A small network was shown many inputs. Here are its activations along a few directions, one row for each input.
Each table varies a few parts of the input and shows all the possible inputs, shuffled.
Descriptions start from the smaller parts, as in this example, which fits no table here: values(2) and (point or line(11) or (line(6) and ring(8))).
Shared parts are said once, and a part with two or three values counts as separate values.

Other details of the inputs shift rows strongly along three fixed directions, in all tables alike. That doesn't count.

Rows:
x1: [ 13  -7  25  33 -11  -1   4   4  17  -5 -22  -9  -6]
x2: [-13   5  31  26 -22   6  -4  -3  27  -4 -35   5 -16]
x3: [ -8  10   7  21  -4 -40  -5 -30 -38  15  58   9  46]
x4: [-29  -1   9 -13  12 -19 -17   9 -19  29  38   1  39]
x5: [ 20  13  36  30 -14   3  15   8  16   8 -21  -8   8]
x6: [ 29 -30 -32 -39  20  44  15  27  16 -24 -33 -11 -41]
x7: [ 17  -2  25  43 -28 -18   1 -24  -5  -8   2  -3   0]
x8: [ 33 -25  23  38 -21   9  17  -9  10 -38 -28   4 -17]
x9: [  7 -45  -5  13 -14 -19 -15 -15 -32 -18  20   1   9]
x10: [-26 -27 -62 -70  52  16 -20  39  -5  13  11 -14  -9]
x11: [ -6  11  59  13 -25  -4  -7  -3   6  17   3   3  15]
x12: [ -5 -52 -15   2  -7 -28 -27 -14 -44 -13  37   1  19]
x13: [ 23   4 -25 -21  29  34  24  21  26   7 -24 -17 -24]
x14: [ 22  -9  39  23 -13   4   4  13  15  13 -18 -20   1]
x15: [-15 104 -42  30  17  -7  55 -38  15 -51  -6  64   4]
x16: [-41 -10  -3 -22   3  -2 -29  20   2  11  -3   1   1]
x17: [ 30  20 -10 -34  20  45  33  23  28   9 -23 -13 -27]
x18: [ 16 -29  27  22 -27   4  -9 -13   9   1 -15 -16 -25]
x19: [-15 -33   2 -11   8  -3 -19   5  -5   6  22  -8  -5]
x20: [  1  28  49  19 -21   1   3   8  19  11 -27   2  12]
x21: [ 13  -5  25  43 -11  -2  11  -8  18  -6 -17  -4  -5]
x22: [-51  -1 -48 -90  37  25 -30  49   6  19  -9  -2 -15]
x23: [-18 -15  41 -11 -47  10 -34  12  10  13 -30 -10 -27]
x24: [ -1 -61  -8 -14   4   1 -24  27 -15 -10  -7 -13   3]
x25: [-23   8  -2 -14   4 -28 -16 -13 -37  27  58   6  40]
x26: [-11   3  31  28 -38  -9 -11 -24   4  -3 -12   8 -10]
x27: [  0  12  36  -4 -25   2  -9  -4   0  26  -2  -5   5]
x28: [  4 -15 -28 -66  41  27  -2  30   0  28  18 -22  -8]
x29: [-34 -13 -25 -26   9 -24 -35  -8 -28   7  36   4  11]
x30: [ -4 -18   6   7  -5 -33 -21 -13 -33  16  49 -10  26]
x31: [  9  21  52  41 -27  -7  10   1  13   6 -20   2  16]
x32: [ 13  -6  14  32 -26 -11  -1 -18  -1 -13  -6  -3 -12]
x33: [ -2   6  17  36 -10   0   5 -12  23 -15 -29   7 -11]
x34: [ 26   6 -22 -30  28  37  25  18  24   4 -14 -15 -30]
x35: [-19   3  44  21 -33   8 -11   6  28  -1 -41   5 -17]
x36: [ -3  -7  -8   9   7 -30  -9 -23 -30  12  51  -2  26]
x37: [ -2 -26   4   1  -5 -14 -19 -12 -17  13  27 -12   4]
x38: [ 15 -22 -22 -37  21  50   7  35  40   4 -49 -26 -52]
x39: [-16 -24   9   5   7 -21 -18  -7 -17   7  41  -2  17]
x40: [-28 -35  19  -7  -4 -10 -39  16   1  10  -4 -10   0]
x41: [-18 -10  32  -9 -37  11 -25   3  11  12 -23  -5 -26]
x42: [-21  11 -40 -97  29  23 -19  36 -13  41  17 -13   0]
x43: [-34 -26  -5 -10   0 -29 -40 -18 -29  11  40   3  15]
x44: [ -7   2  40  17 -28  13  -3  -2  27  -6 -29   4 -26]
x45: [-20  97 -60  -6  51 -14  45 -20  -7 -13  26  49  43]
x46: [  3 -52   3  11  -3  -6 -14   7 -13 -16  -2  -4   6]
x47: [ 45 -36 -33 -45   0  52  10  30  15 -19 -56 -25 -56]
x48: [ 54  86 -50  18  26  21  78 -33  23 -29 -22  20 -14]
x49: [ 10  86 -51  32  28   5  63 -38  25 -54 -18  48 -11]
x50: [ 16  20  32  44 -12  -7  22 -10   9   4  -5   3  18]
x51: [ 41   3  -8 -54   1  56  17  36  28  25 -42 -36 -46]
x52: [   2   39 -109  -10   45  -23   34  -27  -44  -53   38   43   26]
x53: [ 29  20  23  39 -19 -18  16 -26  -7  -1   9  -1  13]
x54: [  5  60 -67   7  52 -12  44 -12  -4 -22  21  25  25]
x55: [-10 -64 -15 -19  13  -5 -28  19 -22  -5  13 -10   9]
x56: [ 23  11  28  42  -6  -3  22 -10  14   2  -9  -4  10]
x57: [-15 -44 -31  -9  18 -21 -21  14 -32 -17  21   3  25]
x58: [ 16  37  23  24 -25  -7  17 -16  -2   4  -2   7  11]
x59: [-14   9  19  14 -32  -8 -13 -13   2  -4 -13   7 -11]
x60: [-28  16  -3 -16  19 -22  -6  -4 -27  18  58  14  41]
Description of these inputs: line(5) and (values(2) or line(10)).
Q: Changing only the line(5) part turns x39 into x37. The same change can be made to x28. Which row results?
A: x48
Q: Changing only the line(5) part turns x24 into x47. The same change can be made to x1. Which row results?
A: x7
Q: A walk changes only the line(5) part. It starts at x32 and steps to x18. List the rest of the walk in order.
A: x19, x38, x10
Q: A walk changes only the line(10) part. It starts at x45 and steps to x4. List the rest of the walk in order.
A: x50, x56, x13, x21, x38, x33, x2, x35
Q: A walk changes only the line(5) part. It starts at x58 and steps to x25. List the rest of the walk in order.
A: x60, x4, x31
